|  .27 |  .04 |  .17 | -.05 | -.34 |  .02 | : z623
| -.22 |  .25 | -.39 | -.05 |  .04 | -.38 | : z275
| -.25 |  .30 |  .11 |  .42 | -.49 |  .15 | : z583
|  .27 | -.34 |  .17 |  .04 | -.05 |  .14 | : z172
miss z275: |  .25 |  .04 | -.38 | -.05 | -.22 |  | -.39 |
asked: | -.05 |  .04 | -.38 |  z275
asked: |  .25 | -.39 | -.05 |  .04 | -.38 |  z275
asked: |  .27 | -.34 |  .17 |  .04 | -.05 |  z172

| -.48 |  .31 |  .44 |  .50 | -.40 | -.47 | -.30 | = z592
|  .54 | -.59 | -.09 | -.47 |  .64 |  .32 | -.27 | = z186
|  .82 | -.92 | -.14 | -.76 |  .98 | -.13 | -.39 | = z920
|  .02 |  .05 | -.02 |  .20 | -.43 |  .54 | -.06 | = z481
|  .50 | -.54 | -.08 | -.43 | -.28 |  .20 | -.27 | = z954
| -.70 |  .46 |  .29 |  .52 | -.40 |  .59 | -.06 | = z39
| -.54 |  .50 | -.08 |  .11 | -.10 |  .07 | -.04 | = z951
miss z920: | -.39 | -.76 | -.92 |  .82 |  .98 | -.13 |  | -.14 |
asked: | -.54 | -.08 | -.43 | -.28 |  z954
miss z954: | -.54 |  .20 | -.28 |  .50 | -.43 | -.08 |  | -.27 |
asked: |  .50 | -.54 | -.08 |  z954
asked: | -.43 | -.28 |  .20 |  z954
miss z592: |  .44 |  .50 | -.40 |  .31 | -.47 | -.30 |  | -.48 |

|  .77 | -.01 |  .07 |  .07 |  .20 |  z277
|  .37 | -.14 |  .20 |  .42 |  .22 |  z589
|  .20 | -.14 |  .20 |  .21 |  .31 |  z18
|  .25 | -.09 |  .20 |  .20 |  .19 |  z601
|  .30 | -.06 |  .20 |  .10 |  .25 |  z12
| -.15 |  .20 |  .22 |  .21 |  .54 |  z779
miss z589: | .42 | .20 | .22 | .37 |  | -.14 |
miss z589: | -.14 |  .20 |  .37 |  .22 |  | .42 |
miss z18: |  .20 |  .20 | -.14 |  .21 |  | .31 |
miss z18: |  .31 | -.14 |  .20 |  .20 |  | .21 |
miss z779: | .54 | .20 | .22 | .21 |  | -.15 |
asked: |  .37 | -.14 |  .20 |  .42 |  .22 |  z589
asked: | .22 | .21 | .54 |  z779

| -.11 |  .02 |  .01 |  .04 | -> z389
| -.11 | -.63 |  .01 |  .02 | -> z209
| -.10 | -.01 |  .07 |  .12 | -> z655
|  .31 | -.23 |  .29 |  .37 | -> z525
|  .29 | -.23 |  .31 |  .37 | -> z160
| -.01 |  .04 |  .04 |  .15 | -> z619
|  .27 |  .35 | -.38 |  .20 | -> z522
miss z209: | -.63 |  .02 | -.11 |  | .01 |
asked: | .01 | .02 |  z209
asked: |  .29 | -.23 |  .31 |  z160

|  .15 |  .00 | -.50 |  .14 |  .18 |  .19 | -.26 | -.24 | -.49 |  .00 |  .06 | -.53 |  .12 |  .15 | -.40 | -.28 | -.20 | -.28 |  .23 | -.30 | -.06 | -.24 |  .33 |  .35 | -.08 | -.22 |  .41 | -.20 | -.35 |  .24 | -.20 | = z335
| -.45 |  .00 | -.02 | -.01 | -.12 |  .07 | -.03 |  .60 | -.04 | -.19 | -.38 |  .40 | -.06 | -.33 | -.16 |  .26 | -.17 |  .02 | -.75 | -.06 | -.79 | -.19 | -.60 | -.12 | -.21 | -.05 | -.09 | -.09 |  .54 |  .26 |  .42 | = z749
|  .14 | -.09 |  .09 | -.03 | -.17 | -.06 | -.22 |  .67 |  .45 | -.04 | -.05 |  .26 |  .00 | -.21 | -.04 |  .30 | -.11 |  .27 | -.31 | -.03 |  .18 |  .18 | -.46 | -.20 | -.06 |  .26 | -.18 |  .29 |  .37 |  .05 |  .31 | = z211
|  .03 | -.15 |  .20 |  .16 | -.15 | -.39 |  .76 | -.21 |  .41 |  .02 |  .11 |  .39 | -.03 |  .19 |  .61 | -.09 |  .54 |  .31 | -.44 |  .62 |  .12 |  .05 |  .48 | -.72 |  .45 | -.20 | -.30 | -.21 | -.17 | -.63 |  .19 | = z971
asked: | -.20 | -.06 |  .26 | -.18 |  z211
miss z749: | -.75 |  .60 | -.12 | -.79 |  .26 | -.05 | -.38 | -.17 | -.12 | -.01 |  .42 |  .54 | -.09 |  .00 |  .02 | -.06 |  .26 | -.06 | -.19 | -.16 | -.19 | -.21 | -.04 | -.03 | -.33 | -.09 | -.45 |  .07 | -.02 |  .40 |  | -.60 |
asked: | -.09 |  .54 |  .26 |  z749

|  .67 |  .12 |  .17 |  .13 |  .48 |  .47 |  .56 | -.24 | -.51 |  .67 | -.39 | -.87 |  .72 |  .71 |  .19 | -.11 | -.24 |  .82 |  .02 |  .16 |  .72 | -.35 |  z502
| -.56 | -.37 |  .16 | -.50 | -.09 | -.41 |  .04 |  .35 |  .26 | -.57 |  .27 |  .12 |  .26 | -.58 | -.31 |  .14 |  .86 | -.66 | -.52 | -.47 | -.60 |  .36 |  z244
| -.23 |  .31 |  .31 |  .08 |  .20 | -.09 |  .23 |  .27 |  .64 | -.23 |  .44 |  .27 |  .52 | -.22 |  .26 |  .24 |  .91 | -.38 |  .25 |  .16 | -.30 |  .47 |  z563
miss z502: |  .71 |  .48 |  .72 | -.11 | -.35 | -.87 |  .19 |  .16 |  .12 |  .72 |  .17 | -.39 | -.51 |  .67 | -.24 |  .67 |  .82 |  .13 | -.24 |  .02 |  .47 |  | .56 |
miss z244: |  .36 | -.56 | -.41 | -.50 |  .12 | -.58 |  .35 |  .04 | -.47 | -.57 |  .27 |  .16 |  .14 | -.09 |  .26 |  .26 |  .86 | -.60 | -.31 | -.66 | -.52 |  | -.37 |

|  .26 |  .16 |  .19 | -.11 | -.25 | -.46 | -.35 | -.02 | -.54 | -.63 | -.89 |  z594
| -.42 | -.06 | -.04 | -.98 | -.34 | -.45 | -.83 | -.66 | -.91 | -.49 | -.24 |  z190
|  .47 |  .32 |  .39 |  .54 |  .71 |  .42 |  .25 |  .59 |  .43 | -.04 | -.33 |  z366
|  .18 |  .07 |  .25 |  .10 |  .17 |  .14 |  .17 |  .18 |  .42 |  .36 | -.11 |  z96
| -.98 | -.91 | -.06 | -.34 | -.42 | -.45 | -.66 | -.83 | -.04 | -.27 | -.57 |  z578
| .14 | .38 | .38 | .15 | .03 | .25 | .39 | .20 | .52 | .25 | .09 |  z992
| -.23 | -.29 | -.12 | -.20 |  .10 |  .02 |  .27 | -.38 | -.61 | -.70 | -.61 |  z656
| -.33 | -.64 | -.19 | -.41 | -.26 |  .08 | -.40 | -.13 | -.57 | -.33 | -.30 |  z801
| -.34 | -.06 |  .07 | -.04 | -.47 | -.46 | -.41 | -.26 |  .06 | -.22 |  .02 |  z257
| -.27 | -.45 | -.41 | -.03 |  .07 | -.25 | -.25 | -.44 | -.12 | -.16 | -.17 |  z923
asked: | -.06 |  .07 | -.04 |  z257
miss z801: | -.19 | -.13 | -.26 |  .08 | -.64 | -.40 | -.33 | -.33 | -.57 | -.30 |  | -.41 |
asked: | .38 | .38 |  z992
asked: | -.98 | -.34 | -.45 | -.83 | -.66 | -.91 |  z190
asked: | -.42 | -.06 | -.04 | -.98 | -.34 | -.45 | -.83 | -.66 | -.91 |  z190

|  .03 | -.10 | -.70 |  .19 | -.11 |  .24 |  .21 | = z270
| -.44 |  .14 | -.13 | -.39 |  .27 | -.15 |  .21 | = z625
| .66 | .36 | .07 | .29 | .32 | .67 | .33 | = z9
|  .03 | -.58 | -.20 |  .16 |  .26 |  .04 | -.05 | = z913
|  .18 |  .03 | -.13 | -.03 | -.13 |  .04 |  .49 | = z420
|  .03 |  .07 |  .13 | -.03 |  .57 |  .03 |  .21 | = z70
|  .00 |  .20 | -.13 |  .33 | -.13 | -.06 |  .21 | = z268
| -.56 | -.16 |  .08 | -.22 |  .75 |  .13 |  .21 | = z610
| -.08 |  .07 | -.13 | -.03 | -.10 |  .04 |  .31 | = z378
miss z270: |  .19 | -.70 |  .21 |  .03 | -.11 |  .24 |  | -.10 |
miss z9: | .29 | .07 | .36 | .66 | .33 | .32 |  | .67 |

